These are the activations of a small neural network, seen along a few directions. Each row is one input.
Each table varies a few parts of the input and shows all the possible inputs, shuffled.
A made-up example of a description, with smaller parts first: values(3) and (point or ring(11) or (ring(5) and line(6))).
Shared parts are said once, and a part with two or three values counts as separate values.
In the rows, 128 means zero.

A family of inputs:
R1: [117 113 156 176  73 139 115 170 149 155 137 110 197 143 176 149 116 114]
R2: [107 154 132 125 144  87 105  85 130 109 132 181  80 159 105 114 107 121]
R3: [164  98 122 124 150  94 138 102 115 120 115 158  88 143  86 113 112 104]
R4: [127 146 144 130  97 116 138 154 137 154 182  80 163 133 170 176 175 162]
R5: [132 114 145 116 152  71 107  88 106 124 129 166  86 141 105 100 103  94]
R6: [171  98 130 106 144 119 166 116 135 120 109 143  75 141  71 144 138 125]
R7: [130 147 135 121  98 109 133 160 168 124 164  86 184 154 179 141 183 149]
R8: [117 155 145 108 135 136 123  81 121  86 154 159  65 166 126  96 118 144]
R9: [154 148 160 145 132 146 101  82 114  85 127 152  50 137 132 104 144 124]
R10: [100 118  50  99 188 194 150 143  92 145  60 104 153  30  83 110  92 115]
R11: [124 138 148 148  86 127 121 167 172 132 135 107 202 157 172 136 160 107]
R12: [121 120 144 177  78 127 123 167 130 163 166  98 167 124 176 167 119 161]
R13: [101 114  53  89 188 199 143 149  94 148  55 120 152  37  83 114  97 145]
What is each input in this table made of? -> values(2) or ring(5) or line(6)
Which other rows belong to the same alternative as R7? List them by row number. -> R1, R4, R11, R12

A family of inputs:
R14: [145  86  65  71 213 133 160 106  97 127  53 140  84  64  43 102 104 115]
R15: [104 110 124 156 104 136 113 174 129 165 120 102 193  95 157 147 102 128]
R16: [121 215 119 109 160 228 102  60  98  47 129 152  43 128 135  74 162 161]
R17: [128  79  68 108 152 174 182 185 127 173  74  72 194  50 107 150 124 138]
R18: [118 111  93 101 182 127 135 104 101 124  77 165  86  91  55 102  77  99]
R19: [108 121 144 150  88  99 119 163 157 151 151 105 200 149 178 139 127 121]
R20: [136 127 184 162  64  79 112 158 161 145 185  96 175 171 193 161 159 122]
R21: [183 124 166 136 113  66 137  90 147  98 161 165  57 205 106 137 153 122]
R22: [ 98 236 108 134 118 242 103 134 108 113 164  92 165 102 201 130 208 202]
R23: [156 123 178 145  66  85 133 169 183 137 169  98 175 183 171 173 185 128]
R24: [155 124 182 145 109  65 121  82 129 110 175 166  59 196 128 123 126 117]
R25: [110 110 125 121 159 113 111  93 106 125  98 169  80 115  91 108  71 107]
R26: [122 122 142 122 138  80 123  87 130 108 136 173  77 168 103 103  92 108]
R27: [108 104  95 132 125 164 142 184 120 170 100  97 204  76 125 144 101 124]
What is each input in this table made of? -> values(2) and (point or line(6))
The inputs of R16 and R22 match in every part but the values(2) part. If R25 is changed in the same way as R16 into R22, which row does it become? -> R15
A walk changes only the line(6) part. It starts at R14 and steps to R18. List the rest of the walk in order. -> R25, R26, R24, R21

A family of inputs:
R28: [145  73 135 153  91 108 163 179 164 184 127  87 196 134 159 184 149 145]
R29: [121 110  81 104 195 180 119 115  62 143  67 122  94  22  86 113  95 133]
R30: [146 182 125 161  94 196 118 150 122 112 159 111 150 134 162 142 173 164]
R31: [ 84 144 149 140 112  85  67 123 144 117 143 127 165 144 189  96 108 108]
R32: [140 134 131 131 141  82 129  95 125 114 138 158  67 145  96 130 120 123]
R33: [ 81 171 164 160  91 173  90 120 122 121 159 137 126 141 177 128 108 147]
R34: [140 160 127  96 115 136 150 163 161 131 154  70 186 131 165 154 226 152]
R35: [167 107 148 110 136 123 149  94 138  81 128 128  65 156 114  97 135 111]
R36: [ 91 122  47  81 192 173 159 125 118 117  58 150 135  84  61  85  75 117]
R37: [164 110 146 109 137 106 126 116 146 101  98 161  79 151  75 135 132 102]
R38: [116  85 153 165  86  82 136 172 135 184 147 112 195 132 144 153  89  87]
R39: [141 138 129 125 146  91 130  83  99 130 160 173  77 162 108 120 126 146]
What is each input in this table made of? -> values(2) or line(4) or ring(6)

A family of inputs:
R40: [107 141 101 145 119 159 129 164 111 172 121 101 175  85 144 160 131 152]
R41: [145 139 173 164  83 101 112 136 133 140 180 126 146 156 176 156 165 135]
R42: [112 139 133 152 102 135 105 162 125 145 150 106 184 118 157 138 119 128]
R43: [150 117 192 146  69  56 107 147 158 136 175 123 131 191 160 164 151 114]
R44: [177 111 149 136 136  79 135  58 126  87 138 201   8 192  67 121 100 112]
R45: [133  92  84 125 137 164 167 177 108 181  98  94 200  66 110 154 136 141]
R46: [173 145 184 131  81  98 129 127 174  95 161 126 113 199 150 139 186 125]
R47: [109 135  82  72 215 155 116  78  90 109  64 164  73  71  71  87  99 122]
R48: [130 107  73  96 155 189 171 175 136 139  76  84 180  73 101 133 145 125]
R49: [122 109 102 112 186 174 119  93  79 118  61 164  64  68  71 103  66 123]
R50: [ 82 125 104 133 125 141 121 164 142 156  98 118 195  95 143 127  87 125]
R51: [165 128 191 156  75  73 118 130 151 138 183 121 134 183 168 167 175 134]
R52: [112 153 117  88 182 115 129  58  99  92 120 183  41 143  77  75 106 119]
R53: [106 134 159 153  86 113 111 154 133 145 165 115 157 141 169 145 122 124]
R54: [112 143  91 122 128 177 133 163 126 144 114  98 170  90 151 149 145 172]
R55: [124 147 126 159 106 143 117 149 112 156 152  98 169 115 169 147 142 145]
R56: [122 145 152 158  93 125 126 136 124 151 173 103 151 136 177 152 144 141]
R57: [134 131 175 153  80  89 103 148 144 135 178 125 151 163 167 151 141 117]
R58: [147 157 166 135  93 130 124 126 158  99 158 126 128 173 159 133 172 120]
R59: [165 143 135 103 162  55 140  50 131  74 137 201  17 197  60 103 130 114]
R60: [ 98 134 111 143 117 153 118 176 123 162 119 109 190  88 134 151 105 134]
R61: [130  93  50  57 229 138 150  99  95 117  42 133  77  34  45  88 105 105]
R62: [ 93 128 125 144 112 121 109 148 143 140 127 116 188 128 166 115 100 118]
R63: [122 161 120 129 118 176 118 139 138 108 126 104 157 127 154 124 152 130]
R64: [135  89  66 105 153 175 176 175 122 170  94  80 186  72 109 149 154 153]
R65: [125 145 114 147 116 160 119 145 127 137 147  92 163 119 167 134 163 162]
R66: [120 144 143 149 103 143 130 133 140 133 167  97 147 139 174 137 164 160]
R67: [171 137 183 133  82  81 134 131 171 113 177 113 119 193 170 155 184 152]
R68: [145 147 126 102 173  81 131  57 113  81 132 199  27 172  70  87 121 114]
R69: [116 146  97  83 198 136 113  65  89  97  97 172  58 113  77  70 106 120]
R70: [109 152  99 117 133 193 126 158 136 123  97 105 165  94 131 134 144 140]
R71: [ 92 123 151 144  99 100 114 134 151 134 150 123 166 153 171 121 108 113]
R72: [119 161 149 130 101 159 129 126 150 104 150 111 142 150 159 128 156 127]
R73: [113 119 168 147  92  74 109 134 161 126 157 133 157 177 175 132 125 108]
R74: [108  85  82 114 145 141 165 179 142 170  78  98 204  76 111 124  89 115]
R75: [141  69  75  98 201 158 156 114  84 124  36 129  67  35  42 104  72 107]
R76: [133 106 186 140  84  44 113 129 179 120 160 129 145 205 164 145 138 106]
R77: [147 142 162 155  96 116 124 135 148 126 175 111 132 162 175 144 179 151]
R78: [129 119 116 122 171 158 114  77  81 106  95 171  48 109  79  88  73 119]
R79: [123  92  89 120 138 155 162 191 122 174  97  91 205  69 100 146 109 125]
R80: [156 118 141 135 147 105 127  66 108  94 132 198  17 167  76 105  91 111]
R81: [125 123 134 125 156 137 127  69  94 103 119 183  30 139  80  93  74 116]
What is each input in this table made of? -> line(6) and (values(2) or line(5))
The inputs of R61 and R52 match in every part but the line(6) part. If R79 is changed in the same way as R61 into R52, which row does it become? -> R53
The inputs of R41 and R45 match in every part but the line(6) part. If R58 is changed in the same way as R41 into R45, which row does it become? -> R48
Which other rows does R64 become when the line(6) part takes its other values? List them by row number. -> R54, R65, R66, R67, R77
Which other rows agree with R69 in the line(6) part? List them by row number. -> R42, R55, R62, R63, R65, R78
Which other rows agree with R67 in the line(6) part? List them by row number. -> R43, R44, R46, R51, R59, R76
